A small network was shown many inputs. Here are its activations along a few directions, one row for each input.
Each table varies a few parts of the input and shows all the possible inputs, shuffled.
Descriptions start from the smaller parts, as in this example, which fits no table here: line(6) and (point or line(9) or (values(2) and ring(5))).
Shared parts are said once, and a part with two or three values counts as separate values.
(in the rows, 128 means zero)

Other details of the inputs shift rows strongly along three fixed directions, in all tables alike. That doesn't count.

Table:
R1: [ 99 140 150 109 158  93 108 119 120 137 139 165 118]
R2: [148  85 110 113 121 128 116 142 147  74 101  66 144]
R3: [ 89 114  82 111 167 125 105 131 110 147 125 155 107]
R4: [ 77 162 130 120 160  99 107  98 105 108 120 169 101]
R5: [ 91 131 112 111 144 107  67 114 101  89 118 120 114]
R6: [ 92 117 120  92 159  87  60 109 118  81 124 110 125]
R7: [133 103  78 128 141 152 148 145 130 127 124  96 131]
R8: [118 117  95 126 151 133 113 121 119 102 115 113 127]
R9: [ 86 133  91 116 161 113  90 105 112 144 120 173 107]
R10: [165 110  96 135 102 162 151 139 145 196 155 126 145]
R11: [114 144 151 136 162 124 168 127 134 197 154 205 117]
R12: [ 71 131  92 108 197 106  96  99 105 104 130 137 112]
R13: [154 137 147 153 106 163 182 153 131 181 159 131 134]
R14: [142 123 130 114  96 123 110 131 135 102 124  96 138]
R15: [171 110 110 146  83 171 157 149 149 189 132 138 133]
R16: [126 150 155 125 104 115 142 132 122 102 131 109 132]
R17: [156 120 157 134  92 124 104 130 136  80 124  76 141]
R18: [148  64  74 107 145 146 128 160 150 142 129  84 148]
R19: [178 141 199 158  80 133 172 141 149 111 113 124 141]
R20: [ 94 110 121 104 171  99  97 127 117  79 116 108 122]
R21: [174  82  93 135 109 166 153 159 159 164 122 108 141]
R22: [133 175 183 146 107 117 150 117 117 107 141 118 134]
R23: [103 148 151 121 130 105  90 107 119 144 131 189 103]
R24: [148 140 177 134 109 108 130 116 138  78 117  99 144]
R25: [ 88 182 169 133 153  97 108  88 100 104 138 163 109]
R26: [124  80  62 107 159 151 124 151 144 222 161 155 129]
R27: [117 182 193 148 108 119 134 112 106 116 133 162 107]
R28: [129 116  75 124 145 141 122 115 125 100 127  73 147]
R29: [124 167 169 137 105 110 139 116 117  73 113 113 124]
R30: [127 197 203 159  91 112 115  84 110 132 130 193 114]
R31: [121 106  78 116 126 145 116 134 132 205 149 162 120]
R32: [150 119 138 130 114 129 133 123 148 111 111 121 137]
R33: [122 136 109 138 144 130 119 101 125 129 121 151 129]
R34: [164 166 156 174  99 158 178 111 137 166 132 166 138]
R35: [108 146 136 135 153 130 122 120 111 171 149 173 116]
R36: [144 153 141 149 108 141 134 110 126 148 143 137 139]
R37: [102 131  86 121 151 149 158 138 122 201 159 164 116]
R38: [ 76  77  49  76 187 112  87 138 127 149 120 153 111]
R39: [143  86  89 106 136 130 113 134 146 104 122  72 151]
R40: [157 122 111 133  77 136 111 120 137  84 110  72 141]
R41: [132 157 175 145 108 122 125 109 132 169 126 216 104]
R42: [108  85  96 106 172 117  83 128 131 120 122 124 123]
R43: [139 142 170 136  96 120 145 139 128  84 112 106 127]
R44: [117 113 130 116 137 119 114 137 132 140 119 162 113]
R45: [144 120 126 128  89 135 105 132 129 113 126  96 134]
R46: [ 88 106 100 107 192 117 118 137 115 141 135 144 114]
R47: [148 158 197 155  86 122 128 117 133 139 118 189 110]
R48: [139  89  60 122 150 158 134 143 129 140 132  81 142]
R49: [106  98 107 103 170 121 122 157 132 178 147 156 125]
R50: [128 177 169 150 126 117 156 106 124 116 122 157 123]
R51: [145 124 154 131 101 126 144 148 138 110 115 115 131]
R52: [154 133 152 144 105 132 127 111 145 116 113 138 131]
R53: [103 126 116 119 152 102  75  90 119  79 104 135 119]
R54: [ 95 165 170 123 154  95 124 110 112 133 142 175 112]
R55: [122 113  86 113 146 127 132 130 125  90 126  64 142]
R56: [114 114 122 123 146 113  84 109 122  85 103 129 119]
R57: [170 107 122 147 112 168 207 176 154 189 137 132 140]
R58: [130 133 105 145 158 147 142 112 135 211 149 195 122]
R59: [132 128 132 124 108 122 132 142 121  67 110  74 129]
R60: [127 135 136 128 113 138 154 154 121 142 141 117 127]
R61: [ 88 130 132 106 160  98  92 128 103  82 128 105 118]
R62: [ 79 124 108 101 181  94 109 113 118  98 113 144 112]
R63: [126 154 192 143 147 120 170 137 132 168 127 173 122]
R64: [156 121 145 136 104 123 106 110 142  72 114  82 145]
R65: [145  96  74 125 134 148 119 124 141 133 129  97 145]
R66: [128 169 191 136 102  98 125 117 125 116 125 153 122]
R67: [152 109 148 120 100 119 105 140 137  74 124  61 147]
R68: [174 155 180 171  79 146 151 116 132 112 114 127 138]
R69: [120 116 135 109 122 112 112 148 128 102 121 106 131]
R70: [126 138 115 132 129 124 127 108 122  61 110  81 134]
R71: [133 109 119 112 123 126 130 154 125 101 135  69 141]
R72: [148 111  89 127 110 156 187 164 149 166 133 112 138]
R73: [118 139 147 135 139 117 135 128 121  95 113 129 122]
R74: [ 87 119 112 100 165 101 111 129 125 133 118 165 110]
R75: [136 138 159 130  99 126 146 149 125 111 131 105 132]
R76: [ 94 106  75 110 164 126  96 130 114 148 120 153 109]
R77: [ 88 137 114 118 151 121 100 124 104 149 139 158 108]
R78: [149 139 166 139 110 121 149 123 144 106 112 130 136]
R79: [134 124 125 137 135 142 143 132 125 114 134  99 132]
R80: [123 175 179 135  98 106 132 115 110  70 125 100 129]
R81: [116 136 154 126 121 116 101 124 122 148 132 173 108]
R82: [118 107  82 122 150 156 163 158 128 186 140 154 116]
R83: [145 130 128 138 108 140 118 126 124 112 133  90 143]
R84: [168  97 102 137 103 169 152 157 146 195 151 117 144]
R85: [156 167 152 156  72 152 156 118 125 136 140 118 142]
R86: [166 102 117 135 106 146 121 130 141  93 119  66 148]
R87: [115 132 129 134 156 122 101 105 118 113 122 143 123]
R88: [164 147 116 149  71 157 156 123 132 111 122  83 147]
R89: [127 124  80 123 132 144 127 125 119 134 144  88 146]
R90: [170  72  95 123 125 165 182 180 158 184 142 102 153]
R91: [110 172 191 145 164 119 179 122 135 200 138 213 115]
R92: [170 106 131 135  84 160 162 165 151 187 146 127 142]
Description of these inputs: values(2) and (point or (ring(5) and ring(9))).
Question: The inputs of R45 and R31 match in every part but the values(2) part. If R44 is changed in the same way as R45 into R31, which row does it become?
Answer: R38
Question: The inputs of R60 and R80 match in every part but the values(2) part. If R75 is changed in the same way as R60 into R80, which row does it become?
Answer: R16
Question: The inputs of R59 and R29 match in every part but the values(2) part. If R8 is changed in the same way as R59 into R29, which row does it become?
Answer: R34
Question: Change only the values(2) part in R19. List by row number the other rows that result.
Answer: R78
Question: Change only the ring(9) part in R10. List by row number the other rows that result.
Answer: R1, R6, R22, R25, R26, R36, R54, R89
Question: Change only the values(2) part in R17. List by row number the other rows that result.
Answer: R26
Question: Change only the ring(5) part in R35. List by row number the other rows that result.
Answer: R3, R8, R48, R77

Table:
R93: [171 116 166 142  96 133 150 147 156  96  99 107 136]
R94: [ 87 128  59 109 161 120 122 116 122 147 116 148 113]
R95: [149 121 146 161 139 146  97  92 125 142 121 169 128]
R96: [156  82 129 125 140 143 152 167 155 137 123 110 143]
R97: [110 113  79  94 115 111  71 119 118  95 132  79 133]
R98: [166 124 198 143 110 105 120 122 136  44 103  57 146]
R99: [ 90 146 179 123 155 104 122 138 102 143 158 175 101]
R100: [118 114 123 121 176 111 100 101 141 180 130 204 120]
R101: [146 140 204 147 127 119 136 107 133 115 138 143 137]
R102: [121 164 153 151 140 136 174 120 122 172 149 156 131]
R103: [124 163 196 131  91 108 126 140 113 105 123 158 104]
R104: [155 178 144 181  93 156 146  89 113 123 131 140 126]
R105: [115 139 145 126 110 120 130 142 125 182 131 207  95]
R106: [198 110 135 149  92 168 174 136 166 166 144 102 168]
R107: [107 166 157 128 154 113 157 130 117 112 119 151 122]
R108: [100 118  90 112 127 125  36 104  96  65 120  73 121]
R109: [127 100  54 122 139 164 187 173 140 157 121  92 131]
R110: [ 95 131  77 113 172 121 118 107 118 129 140 117 134]
R111: [100 166 162 135 165 108 147 118 107  99 140 145 123]
R112: [ 97 156 115 114 143  89  85  76 109  39 108  92 129]
R113: [129  86  89 100 115 143 141 186 128 128 137  63 135]
R114: [191 130 160 156  63 140 140 118 158  95 100  99 150]
R115: [114 142 159 126 136 127 131 141 124 192 162 165 128]
R116: [ 69 100  62  72 151 105  59 128 111 134 124 149 102]
R117: [128 137 136 118 104 127 107 123 121 123 152  96 142]
R118: [141  86  92 123 134 147 139 152 154 174 114 159 116]
R119: [152 101  46 131 109 168 189 166 143 163 120  99 138]
Question: The inputs of R94 and R116 match in every part but one. If R109 is changed in the same way as R94 into R116, which row does it become?
Answer: R103
Question: Describe the family of inputs behind these rows.
Answer: values(3) and (point or ring(8))
Question: Which other rows agree with R98 in the values(3) part? List them by row number.
Answer: R93, R95, R96, R100, R101, R106, R114, R118
Question: Change only the values(3) part in R111. List by row number the other rows that result.
Answer: R98, R99

Table:
R120: [146 129 159 140 112 140 178 157 141 171 139 148 130]
R121: [103 118  77 115 166 135 128 132 118 168 143 143 127]
R122: [158 103  60 131  90 157 119 131 145 134 118 101 138]
R123: [137 142 137 136 114 139 159 137 121 135 136 113 139]
R124: [150 188 212 164  59 107  89  83 118  96 117 165 112]
R125: [ 94  95  95 101 183 114  98 137 125 160 133 166 116]
R126: [132 146 181 133 113 119 148 142 124 120 132 129 126]
R127: [ 92 124 147 100 153  83  81 121 116  66 110 119 118]
R128: [153 147 145 153 100 160 166 127 133 205 158 164 131]
R129: [ 84 109  80  97 181 110 101 123 107 103 123 113 119]
R130: [157 116 151 135 103 128 136 137 143  81 109  81 139]
R131: [104  55  31  83 184 124  86 141 138 103 111  80 138]
R132: [158 116 147 133 107 134 149 145 145 115 120 103 139]
R133: [134 128 113 129 123 138 146 132 125  90 114  80 142]
R134: [169  92  80 131 102 158 134 135 150 108 119  56 153]
R135: [142 181 196 150  87 124 155 120 117 108 142 125 133]
R136: [ 75 190 197 133 158  85  91  83  91 111 135 195  99]
R137: [140 148 196 141 113 122 150 140 134 162 139 180 124]
R138: [135 150 175 142 111 113 106 102 124 108 125 137 125]
R139: [ 96 162 158 126 119  93  54  87 103 107 122 178  97]
R140: [ 77  70  33  88 205 129 129 159 125 150 121 116 113]
R141: [ 93 162 156 136 165  99  90  77 111 127 124 202 102]
R142: [ 90 131 144 121 176 114 146 137 126 190 140 215 100]
R143: [168 126 136 145  86 152 148 138 140 152 147 110 144]
R144: [127 122 118 118 122 129 147 154 130 101 123  83 137]
R145: [102 119 136 106 155  89  66 105 120  60 105 115 121]
R146: [147 111 104 128 120 144 124 126 139 124 128 101 141]
R147: [157 120 145 137 110 156 162 152 141 198 149 161 137]
R148: [159 137 120 152 110 157 169 134 136 161 143 121 144]
R149: [140 131 114 131 115 136 121 116 128 130 133 110 143]
R150: [130 141 148 117 104 118 137 144 118  54 115  56 142]
R151: [ 95 124  91 114 140 106  58  93 118  99 107 149 108]
R152: [ 94  94  81 111 200 135 156 159 140 217 136 202 105]
R153: [142 132 139 134 104 129 150 140 136  66 110  60 140]
R154: [161 126  97 154 124 178 203 144 148 233 154 168 138]
R155: [165 119 112 144  92 151 129 118 135  97 124  61 150]
Question: Describe the family of inputs behind these rows.
Answer: line(4) and (point or ring(8))
Question: Change only the ring(8) part in R153. List by row number the other rows that result.
Answer: R129, R132, R142, R145, R146, R148, R155
Question: Which other rows agree with R120 in the line(4) part? List them by row number.
Answer: R121, R123, R124, R125, R127, R138, R144, R149
Question: Which other rows agree with R137 in the line(4) part? List them by row number.
Answer: R126, R128, R135, R136, R139, R143, R147, R150
